Each row below holds a small network's activations on one input, seen along a few directions.
In each table, some parts of the input vary, and every possible input appears once, in random order.
A made-up example of a description, with smaller parts first: values(3) and (point or line(9) or (line(4) and ring(5))).
Shared parts are said once, and a part with two or three values counts as separate values.
(in the rows, 128 means zero)

Other details of the inputs vary at random and push rows far along three fixed directions, the same in every table; ignore that.

A family of inputs:
r1: [111 168  38  74 131 110 122 150 154  79 120  67]
r2: [ 85 107 159 174 137 179 159  98 177 143 134 140]
r3: [101 111 118 119 128 103  95 174 119 147 164 101]
r4: [118 137  61 119 122 109 160  92 170 110 122 107]
r5: [212 147 122  65 129 132 136  96  62  90  87 123]
r6: [177 128 190 110  94 124 100  89  98 132 137 162]
r7: [123 137  65 125 139 111 156  93 170 105 116  97]
r8: [100  91 136 176 148 175 162 115 180 130 137 155]
r9: [106 112 142 151 103  89  74 169 123 166 161 139]
r10: [102 153  77 103 103  99  88 147 163  98 150  87]
r11: [123 129 115 128 136 181 187  94 140 123 101 143]
r12: [213 133 116  81 135 128 129 103  77  96  69 141]
r13: [110 131 118 137 111  93 112 189 127 158 155 112]
r14: [114 160  64  83 156 118 160 170 102 116 124  74]
r15: [229 154 101  68  98 114 170 111  61  88  69 143]
r16: [196 103 202 157  87 115  97 101 117 132 135 174]
r17: [189 129 200 137  80 106 114  97 109 134 125 160]
r18: [104 124 142 181 149 177 166 106 165 133 133 138]
r19: [145 153  35  90 143 129 188  82 164  87  92 104]
r20: [ 95 104 138 160 169 165 161 113 163 112 140 145]
r21: [111 113 114 124 115 107  98 184 129 165 151 110]
r22: [100 107 147 146 100  94  65 165 121 172 159 135]
r23: [ 97 121 123 133 100 105  93 173 112 168 150 102]
r24: [189 102 204 148  64 110 100  99 113 138 139 192]
r25: [184 159  55  73 125  87 155  94 122  81  76  91]
r26: [ 98 111 148 159 137 180 147 107 166 149 134 152]
r27: [105 119 125 131 113 104  93 174 118 159 143  92]
r28: [135 121  98 117 151 176 186 100 132 102 120 159]
r29: [ 93 134 139 163 166 155 156 110 159 120 111 136]
r30: [ 95  93 133 164 125 175 151 113 166 141 136 160]
r31: [101 118 132 171 148 153 166 126 160 118 120 133]
r32: [190 117 193 141  79 101 114 104 109 125 126 168]
r33: [ 93 139 136 138 108 104 112 159 116 153 171 116]
r34: [174 145 183 129 101 112 108  98 109 134 119 169]
r35: [103 119 115 114 126 107  96 179 122 157 168 109]
r36: [100 133 167 142 105  90  67 162 125 177 161 123]
r37: [124 123  51  85 149 125 147 181 111 124 104  78]
r38: [ 83 116 152 161 158 176 149  90 169 134 121 149]
r39: [121 163  59 102 168 119 143 173 102 123 102  76]
r40: [ 89 115 157 168 137 183 161  99 179 154 140 152]
r41: [212 148 116  78 123 109 146 106  74  87  68 143]
r42: [134 122 115 135 155 181 164 103 134 116  97 126]
r43: [ 96 100 135 159 162 183 144  99 174 138 129 171]
r44: [116 117 152 169 100  87  81 177 123 161 167 114]
r45: [174 117 198 117  91 119  95  87  98 127 135 158]
r46: [182 110 187 116  79 117  99  91  94 127 142 177]
r47: [116 167  62  80 154 121 158 174 104 125 128  83]
r48: [176 130 184 138 105  96 104 104 104 114 105 162]
r49: [105 138 128 140 113 105 117 175 132 166 154 108]
r50: [174 110 190 133 108 108  86 100 110 124 107 164]
r51: [123 152  52 106 167 115 143 178 101 113 102  83]
r52: [ 92 137 137 117 132  96 102 168 113 146 154  83]
r53: [125 134  50  91 168 115 140 181 110 118 105  92]
r54: [118  99 153 158 102 100  68 172 126 167 162 112]
r55: [186 128 219 153  77  97 103  98 111 135 124 158]
r56: [176 130 175 134  87 104 109 100  98 123 117 180]
r57: [109 121 116 134 149  97 100 176 127 137 130 107]
r58: [ 96  94 139 166 150 169 150 117 169 126 121 135]
r59: [ 96  96 138 162 159 174 161 105 168 119 152 157]
r60: [ 82 120 151 162 138 173 146  92 160 145 127 162]
r61: [105 111 168 152 101  90  67 168 123 165 150 102]
r62: [202 151 130  78 120  96 144 117  69  83  94 126]
r63: [101 136 128 136 140 113  96 159 122 153 135  99]
r64: [105 110 132 150 154 172 158 113 161 126 155 162]
r65: [ 94 122 137 159 151 172 171 106 161 122 152 162]
r66: [109 154  68 102 119 145 143  97 178  79 130 118]
r67: [ 96 140 126 135 128  92  99 171 121 152 142 102]
r68: [172 127 200 116  90 115 105  86 102 127 136 155]
r69: [ 90 143 123 136 114  92 100 172 115 162 147 112]
r70: [133 111 102 118 165 173 160 100 137 105  90 145]
r71: [107 127 132 146 123 117 108 164 127 159 145  94]
r72: [ 76 119 161 160 134 183 161  82 161 137 156 162]
r73: [122 149  25  87 134  81 145 137 148 107 116  66]
r74: [ 94 118 142 150 163 163 134 107 153 125 106 135]
r75: [ 92 132 151 158 157 158 160 107 154 119 139 132]
r76: [ 88 122 147 182 128 180 175  99 171 142 141 161]
r77: [ 93 126 125 129 135 111  87 162 123 154 133 105]
r78: [170 128 184 121 103 124  91  94 107 139 115 168]
r79: [115 115 118 138 132 100 112 182 131 142 138 101]
r80: [107 130 123 145 130 104 109 167 114 135 163 104]
r81: [133 140  98 126 162 164 181 108 135 103  95 152]
r82: [115 122 111 131 137 102 100 182 115 140 166 101]
r83: [134 139  48  84 151 122 156 192 115 130 114  93]
r84: [135 147 109 124 167 173 182 100 127  99 115 127]
r85: [103 129 119 135 143 118  88 162 118 150 131 100]
r86: [152 160  98  91  94 115 104 102 154  85 131 120]
r87: [197 158 142  63 109 119 136 103  78 111 108 136]
r88: [ 90 117 170 144  90  95  66 156 112 172 185 127]
r89: [214 157 106  62 108 116 164 102  58  82  88 145]
r90: [151 157 100  98  99 115 101 103 150  81 127 115]
r91: [ 99 123 157 156 152 172 145  95 150 131 147 137]
r92: [206 146 129  75 111 104 146 112  72  87 100 137]
r93: [144 122  96 133 175 171 166 107 134 102  93 144]
r94: [134 119 102 106 176 177 181 101 133  86  95 127]
r95: [120 131 121 109 167 169 164 100 127 102 103 120]
r96: [179 124 202 131  87 105 107  97 106 132 111 144]
r97: [109 125 109 128 135 100  95 185 129 157 148 121]
r98: [110 116 115 125 135 108  92 175 113 146 162  96]
r99: [ 85 110 145 162 145 186 145  85 159 140 122 170]
r100: [ 92 138 133 129 141 100  97 163 125 148 127  94]
Each input here is: line(5) and (values(2) or (values(3) and ring(6))).
The inputs of r81 and r51 match in every part but the line(5) part. If r19 is changed in the same way as r81 into r51, which row does it become?
Answer: r7
The inputs of r93 and r57 match in every part but the line(5) part. If r90 is changed in the same way as r93 into r57, which row does it become?
Answer: r1
The inputs of r32 and r15 match in every part but the line(5) part. If r70 is changed in the same way as r32 into r15, which row does it become?
Answer: r22
Change only the values(2) part in r1. List by row number the other rows that result.
Answer: r25
Change only the ring(6) part in r8. List by row number the other rows that result.
Answer: r2, r17, r27, r32, r37
Change only the line(5) part in r33. List by row number the other rows that result.
Answer: r14, r47, r75, r84
Change only the values(3) part in r39. List by row number the other rows that result.
Answer: r18, r84
Change only the values(3) part in r5. List by row number the other rows that result.
Answer: r42, r85
Change only the values(2) part in r66. List by row number the other rows that result.
Answer: r4

A family of inputs:
r101: [123 123 181 161 149 152 131 100 136 127 123 158]
r102: [ 86 136  75 112 162 155 173 157 134 135 135  85]
r103: [128 140 121 118 145 149 169 127 112 115 126 134]
r104: [178 124 140 109 111 111 111 142  83 133 112 151]
r105: [134 145 148 118 123  78  84 169  84 142 130 104]
r106: [ 61 141  72 131 156 149 148 150 174 123 144  84]
r107: [193 154 102  73 124  85 118 153  60 118  75  96]
r108: [ 41 116 139 180 129 123  98 125 200 156 194 131]
r109: [128 105 217 175 100 156 128  72 149 144 160 179]
r110: [176 142  93  98 175 174 202  91 110  83  45 136]
r111: [132 111 160 161 139 150 136  97 146 139 109 145]
r112: [114 155  56 102 112  48  88 218 111 143 151  52]
r113: [ 69  73 136 185 162 136  99 164 169 139 178 117]
r114: [ 80 110  95 145 153 155 137 164 146 158 134 119]
r115: [113 125 133 137 125 138 129  79 170 110 143 149]
r116: [140 119 166 140  67  72  63 129 131 140 154 135]
r117: [168 115 149 136 129 170 185  70 133 114 102 165]
r118: [ 55 103 151 194 145 135 107 152 171 173 154 118]
r119: [161 139 120 106 113  77 119 180  78 135 131 109]
r120: [169 127 170 108 103 105  85 144  77 140 133 154]
r121: [136 119 182 149 124 168 162  78 137 120 133 174]
r122: [ 63 150  66 137 156 142 151 150 168 123 158  94]
r123: [167 138  87  76 128 107 125 173  74 129  95 112]
r124: [132  95 219 192  69 115  80  61 174 137 163 192]
r125: [130 140 125 120 165 173 167  94 123 108  90 132]
r126: [145 132 141 119  65  44  47 166 111 147 148 103]
r127: [165 141 125 102 161 171 172  77 116 101  71 132]
r128: [161 128 195 128  54  55  39 106 118 138 167 148]
r129: [160 135 109 119 129 151 167  84 147  92  93 138]
r130: [ 82 148 106 133 108  74  79 187 139 150 181  78]
r131: [167 134 110 109 142 159 196 101 112 100  88 143]
r132: [160 116 167 150 102 127 125  55 163 116 127 183]
r133: [ 84 134  40 117 165 138 165 138 171 108 121  97]
r134: [ 70 122 138 158 152 144 118 140 149 154 142 108]
r135: [129 118 127 136 132 150 165 119 133 133 124 136]
r136: [187 154 110  67 119 118 152 126  65 108 100 117]
r137: [163 121 183 114  80  97  65 140  85 161 146 146]
r138: [ 65 120  99 169 141 135 135 149 190 137 157 106]
r139: [190 104 172 105 111  91  69 133  84 109 143 127]
r140: [159 132 120 129 173 177 192  84 125  92  67 155]
r141: [169 145 120  91 122 157 161  72 132  84  92 136]
r142: [106 146  55  72 144 102 107 218  86 159 130  61]
r143: [167 128 163 127  89  75 102 155  83 143 143 134]
r144: [173 139 178 107  55  53  45 116 101 130 153 135]
r145: [ 79 128  99 152 172 125 132 182 136 145 125  98]
r146: [ 80 112  98 143 148 145 128 172 135 157 139 116]
r147: [132 118 210 179  94 142 106  65 175 125 161 176]
r148: [ 69  99 116 163 148 154 125 162 158 170 149 124]
r149: [140 129 159 130 106 145 129  62 151 101 127 162]
r150: [120 118 125 144 116 122 126  96 165 117 134 145]
r151: [ 74 134 107 136 157 135 150 176 130 140 158 105]
r152: [126 136 133 124 162 161 158 104 123 111  94 130]
r153: [163 152  64  68 131  97 151 180  69 123 101  79]
r154: [112 114 156 140 130 161 121 120 128 147 138 156]
r155: [159 114 150 133 133 154 140 113 115 124 110 174]
r156: [ 55 108 143 158 142 147 107 166 148 168 167 129]
r157: [166 154  94  80 131 155 164  78 126  77  79 130]
r158: [143 141  91 127 132 138 163 105 147 102 117 130]
r159: [ 75 127  87 128 180 182 165 152 135 130 128 126]
r160: [209 157  87  55  92  76 119 140  81  98  88  97]
The inputs of r130 and r112 match in every part but one. If r141 is changed in the same way as r130 into r112, which row does it become?
Answer: r160
Describe the family of inputs behind these rows.
Answer: values(2) and (point or line(11) or (values(3) and line(6)))
A walk changes only the line(6) part. It starts at r119 and steps to r143. List the rest of the walk in order.
Answer: r131, r153, r135, r117
Change only the values(3) part in r125. List by row number the other rows that result.
Answer: r136, r154
Change only the values(2) part in r127. List by row number the other rows that result.
Answer: r111

A family of inputs:
r161: [117 111 159 147  91  51  36 197 108 168 172 109]
r162: [112 135 151 144 129 145 138 115 137 130 147 136]
r163: [105 133  83 112 154 137 129 154 131 127 113  93]
r164: [109 128 146 134 123 149 132 115 144 136 141 142]
r165: [118 117 142 152 120 140 150 122 138 145 135 142]
r166: [155 131 131  98 119 126 122 116 104 125 123 142]
r167: [166 126 129 123 119 113 135 122 109 125  96 129]
r168: [167 131 128 125 124 115 132 126 110 125 102 137]
r169: [ 94 151  93 108 143 132 144 152 119 129 130 101]
r170: [164 120 130 112 127 124 117 121 108 118 110 132]
r171: [161 138 143 113 132 113 126 111 107 112 105 120]
r172: [118 123 122 150 114 121 123  98 175 113 139 133]
r173: [104 142  75 115 119 113 137 137 157 117 149 104]
r174: [121 113 142 148 128 143 142 128 141 133 142 148]
r175: [116 113 140 144 129 146 135 125 136 129 146 152]
r176: [107 129 148 150 136 137 123 111 143 128 124 135]
r177: [111 122 143 136 123 154 129 115 139 136 142 140]
r178: [157 126 129 108 131 121 111 114 112 120 106 135]
r179: [124 107 142 156 137 136 129 126 148 128 126 141]
r180: [101 146  99 111 152 130 152 151 121 128 134  93]
r181: [161 125 129 104 117 132 128 123 101 122 126 138]
r182: [106 145  94 122 158 130 138 150 129 120 120  92]
r183: [113 123 145 144 134 142 119 113 151 130 125 136]
r184: [164 137 127 116 114 121 144 129 104 130 118 142]
The inputs of r176 and r169 match in every part but one. If r170 is changed in the same way as r176 into r169, which row does it become?
Answer: r181
Describe the family of inputs behind these rows.
Answer: values(2) and (point or line(11))
Change only the values(2) part in r171. List by row number the other rows that result.
Answer: r180
Change only the values(2) part in r174. List by row number the other rows that result.
Answer: r179
